A small network was shown many inputs. Here are its activations along a few directions, one row for each input.
Each table varies a few parts of the input and shows all the possible inputs, shuffled.
Descriptions start from the smaller parts, as in this example, which fits no table here: one of 8 places around a ring, together with either a single point or one of 11 places along a line or (one of 2 separate values, together with one of 6 places along a line).
Shared parts are said once, and a part with two or three values counts as separate values.
In the rows, zero is written as 128.

A family of inputs:
r1: [134 140 141 109 127 124 127 139 139 136 115 141 124 148 144 133 159  99]
r2: [146 135  89 145 134 129  98 144 122 126 125 147  99 130 147 126 102 139]
r3: [166 139 116 141 124 115 108 149 126 147  98 135 115 158 152 108 131 101]
r4: [ 98  98 165 154 121 126 172  75 131 117 132  58 188  96  86 102 112 164]
r5: [149 126 114 120 147 123 119 146 103 153 131 136 100 131 110 125 119 131]
r6: [ 94 117 172 168  90 125 163  84 162 101 102  60 219 130 124  91 146 116]
r7: [128 136 150 102 117 130 132 139 146 135 127 145 130 143 140 145 159  97]
r8: [116 136 113 114 136 136 120 133 130 113 142 155 107 118 140 151 128 139]
r9: [126 125 142  96 142 132 135 137 113 143 153 141 109 117 104 160 132 130]
r10: [ 74 109 137 168 102 139 155  68 149  73 139  83 198  97 125 108 107 166]
r11: [161 127 105 135 150 115 107 148  99 156 125 131  97 134 116 122 106 129]
r12: [153 137 125 126 121 123 118 148 131 143 105 140 118 155 147 111 145 101]
r13: [134 134  97 131 131 136 110 142 126 122 131 152 101 127 142 129 114 140]
r14: [110 133 122 106 125 141 125 131 135 110 153 159 112 113 136 163 127 137]
r15: [131 129 132 104 152 125 129 137 108 145 142 138 104 122 108 147 134 131]
- The inputs of r5 and r12 match in every part but one. If r9 is changed in the same way as r5 into r12, which row does it become? => r7
- What do these inputs look like to the network? => one of 3 separate values, together with either a single point or one of 4 places along a line
- Which other rows does r4 become when the choice among 3 separate values takes its other values? List them by row number. => r6, r10
- Which other rows does r13 become when the place on the line of 4 takes its other values? List them by row number. => r2, r8, r14

A family of inputs:
r16: [155 136 155 197  62 108 126 120 179 125  45  73 212 190 183  52 156  57]
r17: [ 27 104 147 105 138 162 179  60 135  61 201 114 161  45  83 174 112 214]
r18: [194 154  55 106 155 126  56 206  96 165 135 217  17 152 161 162 100 112]
r19: [ 55  91 160 119 134 150 175  66 117  92 204  91 167  47  58 175  86 203]
r20: [162 130 155 191  94  98 140 115 155 145  35  54 201 188 154  24 165  73]
r21: [119 145 187 135  78 118 155 115 189 117  61  98 205 185 176  83 214  51]
r22: [160 163  89  45 169 136  87 201 108 157 150 240  11 148 155 192 158 106]
r23: [ 69  89 116 159 155 141 163  59  99  87 177  73 157  49  63 119  63 236]
r24: [ 61  95 115 164 123 151 150  63 124  68 187  91 167  49  90 146  54 220]
r25: [147 132 199 151  74 106 151 123 172 148  63  73 212 186 150  83 188  39]
r26: [201 149  56 102 187 116  70 200  72 184 125 197   7 150 134 135 108 130]
r27: [187 149 102  61 166 125  83 208  91 188 152 215  18 148 129 192 132  95]
- What do these inputs look like to the network? => one of 3 separate values, together with one of 4 places along a line
- The inputs of r21 and r22 match in every part but the choice among 3 separate values. If r25 is changed in the same way as r21 into r22, which row does it become? => r27
- Which other rows does r24 become when the choice among 3 separate values takes its other values? List them by row number. => r16, r18
